Each row below holds a small network's activations on one input, seen along a few directions.
In each table, some parts of the input vary, and every possible input appears once, in random order.
Descriptions start from the smaller parts, as in this example, which fits no table here: one of 2 separate values, together with either a single point or one of 11 places around a ring or (one of 4 places along a line, together with one of 5 places around a ring).
Shared parts are said once, and a part with two or three values counts as separate values.

Other details of the inputs vary at random and push rows far along two fixed directions, the same in every table; ignore that.

Table:
row 1: [-15  61  -9 -56  39  29  26 -31  32  25   1  38  30]
row 2: [ -6  20  24 -27  13 -64  43 -36 -28  -7 -25  13   6]
row 3: [  7  61  -8 -17  28  56 -32  -4  30   1  -3  15  -5]
row 4: [ 13  50 -25 -29  26  66 -13 -13  28  15  15  28  11]
row 5: [ 19  53 -36 -23  26  85 -35  15  32  10  12  22  11]
row 6: [ 22 -13  15  54 -65 -22 -47   7 -60 -42 -11 -53 -44]
row 7: [  8  51 -19 -30  19  61 -12 -16  34  15  13  27  13]
row 8: [ -3  -9 -13  38 -46  77 -41  22  17   2  15 -15 -13]
row 9: [ -9  -5  11 -27 -19 -88  46 -39 -37 -12 -13   7  20]
row 10: [  -2  -36   30  -14   13 -111   59  -17  -32  -16  -10   -4   13]
row 11: [  4  -7 -27  31  17  92 -58  32  41  19  21  -8 -23]
row 12: [ -6  54   7 -42  48 -12  28 -26  12   7 -11  39  23]
row 13: [-17  16  22 -30  49 -22  38 -21  13  18 -13  19  11]
row 14: [-23 -24   3 -30  -6 -63  52 -20   1  19  -1  20  37]
row 15: [  12  -81    7   67 -102  -47  -21   22  -66  -31    4  -52  -22]
row 16: [ -6 -56   4 -16  13 -88  54  15 -13  -3  -4   5  20]
row 17: [ -1 -32  -4  53 -37  53 -48  28  17   1   6 -25 -43]
row 18: [  3  23  -4 -42  75  -5  32  -5  28  18   4  31  20]
row 19: [ 27 -15  11  62 -60 -16 -56  12 -65 -47 -10 -50 -44]
row 20: [ -3   3 -24  23 -18  92 -38  22  25  10  21  -2  -8]
row 21: [-12 -11  -8  43 -10  80 -56  23  35  19   9 -20 -28]
row 22: [ -6  18   8 -31  53  -5  32 -19  29  23  -6  31   7]
row 23: [-26 -11  13 -29  40 -19  42 -10  28  31  -9  24  21]
row 24: [-17  32 -14 -23  22 104 -13   3  60  39   8  26  15]
row 25: [  7  26 -14 -43  29 -24  33 -19  -2   0   7  25  38]
row 26: [ 19 -51  16  69 -58 -45 -34  29 -62 -40  -1 -61 -47]
row 27: [ 13 -34  19  62 -54   4 -52  15 -26 -28 -12 -49 -51]
row 28: [ 24  26  -7  37 -26  38 -61  28 -23 -29  -4 -38 -34]
row 29: [ -18  -56   16   -3    5 -100   70    2  -16   -5   -6    1   21]
row 30: [  -5  -54    5  -26  -14 -103   62   -2  -31  -12    6    4   44]
Each input here is: one of 5 places around a ring, together with one of 6 places along a line.
Question: The inputs of row 14 and row 21 match in every part but the place on the ring of 5. If row 8 is changed in the same way as row 14 into row 21, which row does it become?
Answer: row 17
Question: A walk changes only the place on the ring of 5. It starts at row 23 and steps to row 13. List the rest of the walk in order.
Answer: row 2, row 1, row 24
Question: Which other rows does row 18 become when the place on the line of 6 takes its other values? List them by row number.
Answer: row 10, row 13, row 22, row 26, row 27

Table:
row 31: [ 10  37  -9 -13  11  41 -18  -3  13   3   3   9   1]
row 32: [  2  28 -23   6   6  92 -40  17  29   9  13   5  -7]
row 33: [  8 -46  13  19 -38 -93  27   0 -54 -27  -8 -21  -2]
row 34: [ -1   8  -6 -32  27 -18  29  -6  10   6   7  26  23]
row 35: [ -2  18 -18 -12  10  45 -11   3  11   9   8   9   7]
row 36: [  3 -28   7  57 -39  20 -45  24 -13 -13  -1 -37 -41]
row 37: [  4   6  12 -19  30 -55  30 -16 -10  -6 -10   8   8]
row 38: [ -5  -6  18   3 -14 -45  15 -12 -30 -12 -16  -9  -1]
row 39: [  1  18 -18  -7   2  47 -14  -4  30  13  14  13  10]
row 40: [ -8  -8 -11   4  -6  36 -13   4  31  19  11  11   6]
row 41: [  5  10 -12 -21  33  -4  19   0  12   2   8  16  15]
row 42: [ 14  36 -14  -5  23  34 -21   0  15  -4   5   5  -2]
row 43: [ 12  -6  12  54 -39  18 -53  14 -27 -22  -7 -38 -43]
row 44: [ -3  13  12 -29  28 -32  32 -22  -1   3 -11  15  16]
row 45: [-13 -38  19  10 -28 -56  20  -4 -34  -8 -11 -18  -4]
row 46: [ -9 -18   1 -27  22 -24  36   0  14  16   4  20  24]
row 47: [  2   8 -10  26  13  68 -41  23  32   6   8 -11 -27]
row 48: [  4 -20  18  44 -59 -23 -20 -13 -34 -20  -8 -36 -26]
row 49: [ -5 -35  10  44 -55 -11 -19   2 -14  -7  -5 -28 -21]
row 50: [  7  16   2 -26  22 -47  31 -15 -11  -7  -7  17  17]
row 51: [ -4  23   0 -40  14 -40  35 -21 -17   1  -8  20  24]
row 52: [  7  30  -3 -29  24  -6  17 -13   7  -3  -2  18  19]
row 53: [-10 -41  21  15 -30 -56  18   0 -32 -10 -12 -18  -7]
row 54: [ -1  39  -6   4   8  74 -41   4  13  11  -2  -1 -16]
row 55: [  0 -37  13  39 -38 -19 -17  10 -21 -16  -5 -32 -24]
row 56: [ -7 -18   3 -25  22 -35  37   1  12  12   6  20  24]
row 57: [ -2  28  -1 -40  24 -23  32 -17  -1   0  -6  24  27]
row 58: [ -5 -15  -1 -24  35 -32  37   5  17  11   9  16  21]
row 59: [  3 -36   9  62 -59  21 -49  20 -24 -15  -6 -49 -48]
row 60: [  8 -20  16  42 -46 -31 -20   0 -40 -29 -14 -35 -27]
row 61: [ -1  20 -12 -37  34  17  21  -3  24  16   8  32  22]
row 62: [ -6   9 -22   7  10  89 -36  20  31  25  14   3  -9]
row 63: [-13 -18   2 -27  19 -31  40   0   6  14   2  21  27]
row 64: [  9  53 -19  -1   1  85 -42  -3  36  12  13  10  -5]
row 65: [ -5 -10  -3 -19  32  -5  25   7  22  12   8  16  19]
Question: The inputs of row 55 and row 34 match in every part but one. If row 53 is changed in the same way as row 55 into row 34, which row does it become?
Answer: row 32
Question: What do these inputs look like to the network?
Answer: one of 5 places around a ring, together with either a single point or one of 6 places along a line
Question: Which other rows does row 58 become when the place on the line of 6 takes its other values? List them by row number.
Answer: row 46, row 56, row 62, row 63, row 65
Question: Which other rows does row 44 become when the place on the line of 6 takes its other values? List them by row number.
Answer: row 37, row 38, row 43, row 54, row 60
Question: List by row number the other rows that have the place on the ring of 5 in common with row 64.
Answer: row 31, row 42, row 50, row 51, row 52, row 57
